A small network was trained on invented records. Each row is its activation on one of them, seen along a few directions.
Each row is followed by the record's values for the fields RIGE, TIMEM, POTAN, FEZOS, VABIF, RAZ, FUG, VIDEM.
The largest differences between rows may come from other fields.
In the rows, zero is written as 500.
Random noise pushes rows far along 5 fixed directions. That doesn't count. These rows show it; they differ only by the noise:
[516 471 747 436 617 557 770 343 713 411 416 629 731 557 448 729 580 542
 612 701]
[678 278 692 463 500 619 378 564 424 487 738 414 400 557 441 464 697 624
 578 527]
[522 460 575 523 497 439 477 506 502 545 415 593 479 532 420 545 504 464
 443 647]
[470 652 256 529 409 662 336 589 412 377 849 206 525 402 596 364 725 659
 609 140]
[546 451 600 424 514 620 479 504 496 360 776 443 499 582 417 529 805 638
 706 522]
[449 639 349 605 454 535 360 568 551 438 581 369 628 354 422 393 650 476
 435 453]
[392 626 432 419 468 437 582 449 423 447 521 620 411 658 528 637 549 568
 654 481]

[778 210 721 474 516 710 441 550 507 568 685 313 504 513 696 515 541 757
 475 319]
{RIGE: darav, TIMEM: ruf, POTAN: tizek, FEZOS: gud, VABIF: rira, RAZ: gekov, FUG: soza, VIDEM: nad}
[733 208 834 465 564 677 476 520 601 481 668 361 599 399 440 456 649 629
 499 622]
{RIGE: darav, TIMEM: ruf, POTAN: tizek, FEZOS: gud, VABIF: rira, RAZ: kas, FUG: did, VIDEM: nad}
[429 491 675 308 521 396 804 317 427 475 351 752 380 678 500 724 394 490
 744 661]
{RIGE: darav, TIMEM: ruf, POTAN: ritag, FEZOS: gud, VABIF: dipu, RAZ: kas, FUG: did, VIDEM: teg}
[709 224 778 459 494 589 498 521 501 619 537 472 441 566 616 602 440 725
 419 488]
{RIGE: vilu, TIMEM: ruf, POTAN: tizek, FEZOS: gud, VABIF: rira, RAZ: gekov, FUG: soza, VIDEM: nad}
[476 552 324 550 487 529 282 612 431 468 685 409 426 537 515 376 645 532
 494 358]
{RIGE: vilu, TIMEM: ruf, POTAN: tizek, FEZOS: gud, VABIF: rira, RAZ: kas, FUG: did, VIDEM: nad}
[489 492 459 471 404 451 297 609 406 514 647 530 320 634 462 491 652 648
 486 501]
{RIGE: vilu, TIMEM: ruf, POTAN: tizek, FEZOS: gud, VABIF: rira, RAZ: kas, FUG: soza, VIDEM: nad}
[567 445 606 400 393 635 456 504 361 408 745 265 429 313 451 379 619 610
 658 419]
{RIGE: darav, TIMEM: vafo, POTAN: ritag, FEZOS: gud, VABIF: dipu, RAZ: gekov, FUG: did, VIDEM: teg}
[528 484 501 568 553 595 403 536 683 429 608 430 673 418 372 410 669 451
 430 546]
{RIGE: vilu, TIMEM: ruf, POTAN: tizek, FEZOS: puz, VABIF: dipu, RAZ: kas, FUG: did, VIDEM: korur}
[502 570 464 593 482 567 409 555 673 475 539 390 697 406 491 491 627 582
 356 497]
{RIGE: vilu, TIMEM: vafo, POTAN: tizek, FEZOS: gud, VABIF: rira, RAZ: gekov, FUG: soza, VIDEM: nad}
[590 424 607 480 507 561 604 450 505 580 429 471 552 488 689 587 347 626
 431 359]
{RIGE: vilu, TIMEM: vafo, POTAN: ritag, FEZOS: gud, VABIF: rira, RAZ: kas, FUG: soza, VIDEM: nad}
[616 416 652 481 421 530 540 490 478 597 433 409 527 322 573 498 363 604
 373 499]
{RIGE: darav, TIMEM: vafo, POTAN: ritag, FEZOS: gud, VABIF: rira, RAZ: kas, FUG: soza, VIDEM: nad}
[435 552 465 430 498 405 508 475 487 477 494 671 386 647 409 558 544 473
 564 620]
{RIGE: darav, TIMEM: ruf, POTAN: tizek, FEZOS: puz, VABIF: dipu, RAZ: kas, FUG: did, VIDEM: korur}
[430 558 536 333 454 501 681 380 377 446 506 584 392 599 591 641 462 582
 740 436]
{RIGE: darav, TIMEM: ruf, POTAN: ritag, FEZOS: gud, VABIF: dipu, RAZ: gekov, FUG: did, VIDEM: teg}
[464 555 471 497 554 534 489 478 667 418 571 602 616 717 515 670 699 627
 538 523]
{RIGE: darav, TIMEM: ruf, POTAN: tizek, FEZOS: gud, VABIF: rira, RAZ: gekov, FUG: soza, VIDEM: nad}
[388 627 409 530 471 338 498 490 625 519 327 664 555 483 370 510 446 368
 368 682]
{RIGE: darav, TIMEM: ruf, POTAN: tizek, FEZOS: puz, VABIF: dipu, RAZ: kas, FUG: did, VIDEM: korur}
[319 709 315 456 480 414 534 475 546 413 515 626 485 613 464 552 562 474
 573 482]
{RIGE: vilu, TIMEM: ruf, POTAN: tizek, FEZOS: puz, VABIF: dipu, RAZ: kas, FUG: did, VIDEM: korur}
[464 583 469 555 524 519 471 503 575 469 425 477 639 380 436 436 523 380
 449 525]
{RIGE: vilu, TIMEM: ruf, POTAN: ritag, FEZOS: gud, VABIF: rira, RAZ: gekov, FUG: did, VIDEM: teg}
[515 432 668 549 659 510 732 376 662 506 273 564 700 413 444 550 370 321
 497 675]
{RIGE: vilu, TIMEM: ruf, POTAN: ritag, FEZOS: puz, VABIF: rira, RAZ: gekov, FUG: did, VIDEM: teg}
[400 549 700 281 505 429 897 273 487 429 314 747 473 627 529 784 380 535
 752 654]
{RIGE: darav, TIMEM: vafo, POTAN: ritag, FEZOS: gud, VABIF: dipu, RAZ: gekov, FUG: did, VIDEM: teg}
[440 474 655 389 624 464 738 372 515 392 483 685 465 675 398 635 572 440
 760 713]
{RIGE: vilu, TIMEM: vafo, POTAN: tizek, FEZOS: puz, VABIF: rira, RAZ: kas, FUG: did, VIDEM: teg}
[383 708 273 526 370 460 440 553 525 459 573 386 524 359 475 407 490 530
 456 397]
{RIGE: darav, TIMEM: ruf, POTAN: tizek, FEZOS: puz, VABIF: dipu, RAZ: gekov, FUG: soza, VIDEM: korur}
[464 497 516 448 593 536 567 473 448 394 632 528 443 599 424 493 640 427
 732 542]
{RIGE: vilu, TIMEM: ruf, POTAN: ritag, FEZOS: puz, VABIF: rira, RAZ: gekov, FUG: did, VIDEM: teg}
[241 830 288 579 506 344 675 407 611 420 242 563 708 296 348 465 406 212
 480 657]
{RIGE: darav, TIMEM: vafo, POTAN: ritag, FEZOS: puz, VABIF: dipu, RAZ: kas, FUG: soza, VIDEM: teg}
[501 403 660 401 543 460 623 429 418 511 455 629 379 623 466 575 459 437
 640 624]
{RIGE: vilu, TIMEM: ruf, POTAN: tizek, FEZOS: gud, VABIF: rira, RAZ: kas, FUG: did, VIDEM: teg}
[515 416 676 453 557 399 702 377 565 614 209 755 477 608 530 684 229 432
 422 665]
{RIGE: vilu, TIMEM: vafo, POTAN: tizek, FEZOS: puz, VABIF: dipu, RAZ: gekov, FUG: did, VIDEM: korur}
[488 548 383 556 501 581 606 460 452 532 444 307 597 284 688 406 276 479
 486 241]
{RIGE: darav, TIMEM: ruf, POTAN: tizek, FEZOS: puz, VABIF: rira, RAZ: kas, FUG: did, VIDEM: teg}
[671 243 694 587 599 493 441 534 573 665 330 575 520 532 528 521 359 435
 266 602]
{RIGE: vilu, TIMEM: ruf, POTAN: tizek, FEZOS: gud, VABIF: rira, RAZ: kas, FUG: did, VIDEM: nad}
[633 317 687 476 469 520 440 551 527 540 545 526 467 566 473 542 588 645
 456 613]
{RIGE: darav, TIMEM: ruf, POTAN: tizek, FEZOS: gud, VABIF: rira, RAZ: gekov, FUG: soza, VIDEM: nad}
[503 473 598 409 406 480 515 469 361 496 514 470 373 405 437 467 466 505
 592 551]
{RIGE: darav, TIMEM: ruf, POTAN: ritag, FEZOS: gud, VABIF: dipu, RAZ: gekov, FUG: did, VIDEM: teg}
[533 475 624 395 546 556 788 352 520 545 397 559 564 586 778 721 304 673
 575 318]
{RIGE: vilu, TIMEM: ruf, POTAN: ritag, FEZOS: gud, VABIF: rira, RAZ: kas, FUG: soza, VIDEM: nad}
[678 250 729 563 606 535 478 518 629 603 413 566 538 535 415 512 440 431
 360 685]
{RIGE: vilu, TIMEM: ruf, POTAN: tizek, FEZOS: puz, VABIF: dipu, RAZ: gekov, FUG: soza, VIDEM: korur}
[328 694 220 443 325 274 353 575 246 555 483 664 182 707 542 523 481 564
 513 424]
{RIGE: darav, TIMEM: ruf, POTAN: ritag, FEZOS: gud, VABIF: rira, RAZ: kas, FUG: soza, VIDEM: nad}
[571 382 643 595 618 502 574 467 610 538 314 493 673 331 373 436 388 270
 386 697]
{RIGE: darav, TIMEM: vafo, POTAN: ritag, FEZOS: puz, VABIF: rira, RAZ: kas, FUG: did, VIDEM: teg}
[310 669 270 473 400 350 323 594 266 397 694 523 218 563 258 359 728 391
 677 620]
{RIGE: darav, TIMEM: ruf, POTAN: tizek, FEZOS: puz, VABIF: rira, RAZ: gekov, FUG: soza, VIDEM: teg}
[727 245 600 592 627 631 524 501 481 642 434 383 555 448 690 419 275 406
 410 307]
{RIGE: darav, TIMEM: ruf, POTAN: ritag, FEZOS: puz, VABIF: dipu, RAZ: kas, FUG: soza, VIDEM: teg}
[762 109 909 542 721 642 528 475 674 481 533 482 647 481 269 439 656 346
 524 822]
{RIGE: darav, TIMEM: ruf, POTAN: tizek, FEZOS: puz, VABIF: dipu, RAZ: kas, FUG: soza, VIDEM: teg}
[719 257 845 456 617 700 670 421 721 470 537 393 762 422 587 595 527 651
 485 522]
{RIGE: darav, TIMEM: vafo, POTAN: tizek, FEZOS: gud, VABIF: rira, RAZ: kas, FUG: did, VIDEM: nad}
[567 410 518 506 496 515 397 537 493 539 572 527 402 569 479 472 526 506
 437 507]
{RIGE: vilu, TIMEM: vafo, POTAN: tizek, FEZOS: puz, VABIF: dipu, RAZ: kas, FUG: did, VIDEM: korur}
[409 544 545 419 456 330 626 426 488 570 297 760 398 698 523 739 380 579
 479 671]
{RIGE: darav, TIMEM: ruf, POTAN: tizek, FEZOS: gud, VABIF: rira, RAZ: gekov, FUG: soza, VIDEM: nad}
[318 840 224 553 551 648 549 472 796 282 641 414 891 532 642 632 765 660
 562 246]
{RIGE: vilu, TIMEM: ruf, POTAN: tizek, FEZOS: gud, VABIF: rira, RAZ: gekov, FUG: soza, VIDEM: nad}
[723 226 845 412 529 605 464 519 545 492 632 514 498 578 416 558 700 669
 526 688]
{RIGE: darav, TIMEM: vafo, POTAN: ritag, FEZOS: gud, VABIF: rira, RAZ: kas, FUG: soza, VIDEM: nad}
[445 444 651 501 656 411 600 437 573 416 400 721 518 614 211 553 602 257
 613 884]
{RIGE: vilu, TIMEM: vafo, POTAN: ritag, FEZOS: puz, VABIF: rira, RAZ: gekov, FUG: did, VIDEM: teg}
[317 652 475 407 543 421 689 394 482 335 494 598 496 524 309 555 598 372
 750 706]
{RIGE: darav, TIMEM: vafo, POTAN: ritag, FEZOS: puz, VABIF: rira, RAZ: gekov, FUG: did, VIDEM: teg}
[372 721 343 616 408 351 497 493 539 596 141 519 619 217 484 430 232 280
 255 539]
{RIGE: darav, TIMEM: ruf, POTAN: ritag, FEZOS: gud, VABIF: dipu, RAZ: gekov, FUG: did, VIDEM: teg}

Which values does each new row have?
[541 419 673 464 452 555 358 544 490 366 700 385 496 326 150 333 806 443
 606 768]
{RIGE: darav, TIMEM: ruf, POTAN: ritag, FEZOS: gud, VABIF: dipu, RAZ: gekov, FUG: did, VIDEM: teg}
[516 513 382 558 466 471 397 579 461 611 417 501 453 533 689 498 354 550
 310 322]
{RIGE: vilu, TIMEM: vafo, POTAN: tizek, FEZOS: gud, VABIF: rira, RAZ: kas, FUG: did, VIDEM: nad}
[517 440 562 488 550 514 471 521 469 414 628 460 480 462 290 381 671 368
 635 665]
{RIGE: darav, TIMEM: ruf, POTAN: ritag, FEZOS: puz, VABIF: dipu, RAZ: kas, FUG: soza, VIDEM: teg}
[723 205 875 438 453 610 472 495 441 553 548 350 456 275 387 406 485 531
 485 645]
{RIGE: darav, TIMEM: ruf, POTAN: ritag, FEZOS: gud, VABIF: dipu, RAZ: gekov, FUG: did, VIDEM: teg}
[348 667 301 537 517 399 475 514 539 472 451 647 477 648 474 533 500 412
 506 505]
{RIGE: vilu, TIMEM: ruf, POTAN: tizek, FEZOS: puz, VABIF: dipu, RAZ: gekov, FUG: soza, VIDEM: korur}
[440 552 507 515 598 489 770 356 556 506 284 544 641 422 573 591 269 352
 550 489]
{RIGE: darav, TIMEM: ruf, POTAN: ritag, FEZOS: puz, VABIF: rira, RAZ: gekov, FUG: did, VIDEM: teg}
[413 616 404 470 524 526 627 438 553 472 492 525 552 558 590 586 427 534
 563 398]
{RIGE: vilu, TIMEM: ruf, POTAN: tizek, FEZOS: puz, VABIF: dipu, RAZ: gekov, FUG: soza, VIDEM: korur}
[511 428 638 413 497 371 559 479 509 579 351 777 390 766 516 751 462 596
 472 698]
{RIGE: darav, TIMEM: ruf, POTAN: tizek, FEZOS: gud, VABIF: rira, RAZ: gekov, FUG: soza, VIDEM: nad}
[440 553 533 410 490 566 505 508 596 317 737 531 553 656 412 623 864 715
 680 565]
{RIGE: vilu, TIMEM: ruf, POTAN: tizek, FEZOS: gud, VABIF: rira, RAZ: gekov, FUG: soza, VIDEM: nad}
[341 682 499 391 414 476 543 435 488 299 579 500 521 397 254 477 722 494
 703 680]
{RIGE: darav, TIMEM: vafo, POTAN: ritag, FEZOS: gud, VABIF: dipu, RAZ: gekov, FUG: did, VIDEM: teg}
[406 598 544 398 467 482 637 416 457 410 500 523 477 463 456 539 516 494
 679 521]
{RIGE: vilu, TIMEM: ruf, POTAN: ritag, FEZOS: gud, VABIF: dipu, RAZ: gekov, FUG: did, VIDEM: teg}
[433 595 628 466 470 481 745 395 707 495 292 565 737 380 534 682 399 624
 419 634]
{RIGE: vilu, TIMEM: ruf, POTAN: tizek, FEZOS: gud, VABIF: rira, RAZ: gekov, FUG: soza, VIDEM: nad}
[540 481 366 443 366 505 457 545 265 617 615 393 236 530 746 469 269 657
 515 160]
{RIGE: darav, TIMEM: ruf, POTAN: tizek, FEZOS: puz, VABIF: dipu, RAZ: gekov, FUG: soza, VIDEM: korur}
[764 147 753 454 646 734 565 485 396 546 692 361 420 579 695 484 450 571
 653 308]
{RIGE: vilu, TIMEM: ruf, POTAN: ritag, FEZOS: puz, VABIF: rira, RAZ: gekov, FUG: did, VIDEM: teg}
[611 299 509 637 658 408 402 551 432 706 279 668 379 690 552 453 275 209
 342 520]
{RIGE: vilu, TIMEM: ruf, POTAN: ritag, FEZOS: puz, VABIF: dipu, RAZ: kas, FUG: soza, VIDEM: teg}
[467 594 464 518 517 652 447 558 699 284 769 323 720 374 328 382 834 552
 599 518]
{RIGE: vilu, TIMEM: ruf, POTAN: tizek, FEZOS: puz, VABIF: dipu, RAZ: gekov, FUG: soza, VIDEM: korur}
[500 510 501 497 402 379 471 550 457 635 352 580 373 548 594 581 343 623
 346 499]
{RIGE: vilu, TIMEM: ruf, POTAN: tizek, FEZOS: gud, VABIF: rira, RAZ: gekov, FUG: soza, VIDEM: nad}
[584 429 609 493 500 576 543 477 657 504 508 426 650 362 491 481 476 535
 411 520]
{RIGE: darav, TIMEM: ruf, POTAN: tizek, FEZOS: puz, VABIF: dipu, RAZ: kas, FUG: did, VIDEM: korur}
[411 570 542 408 395 320 582 474 470 542 375 681 386 604 481 665 435 609
 501 654]
{RIGE: darav, TIMEM: ruf, POTAN: tizek, FEZOS: gud, VABIF: rira, RAZ: gekov, FUG: soza, VIDEM: nad}
[648 396 417 565 460 603 412 554 401 670 526 325 420 408 784 392 248 572
 338 129]
{RIGE: vilu, TIMEM: ruf, POTAN: tizek, FEZOS: puz, VABIF: dipu, RAZ: kas, FUG: did, VIDEM: korur}
[381 679 425 501 496 481 522 490 645 345 565 516 625 433 275 490 693 439
 565 677]
{RIGE: darav, TIMEM: vafo, POTAN: tizek, FEZOS: puz, VABIF: dipu, RAZ: gekov, FUG: soza, VIDEM: korur}
[629 315 590 478 559 557 402 550 485 571 607 599 379 836 653 641 566 685
 504 413]
{RIGE: vilu, TIMEM: ruf, POTAN: tizek, FEZOS: gud, VABIF: rira, RAZ: gekov, FUG: soza, VIDEM: nad}
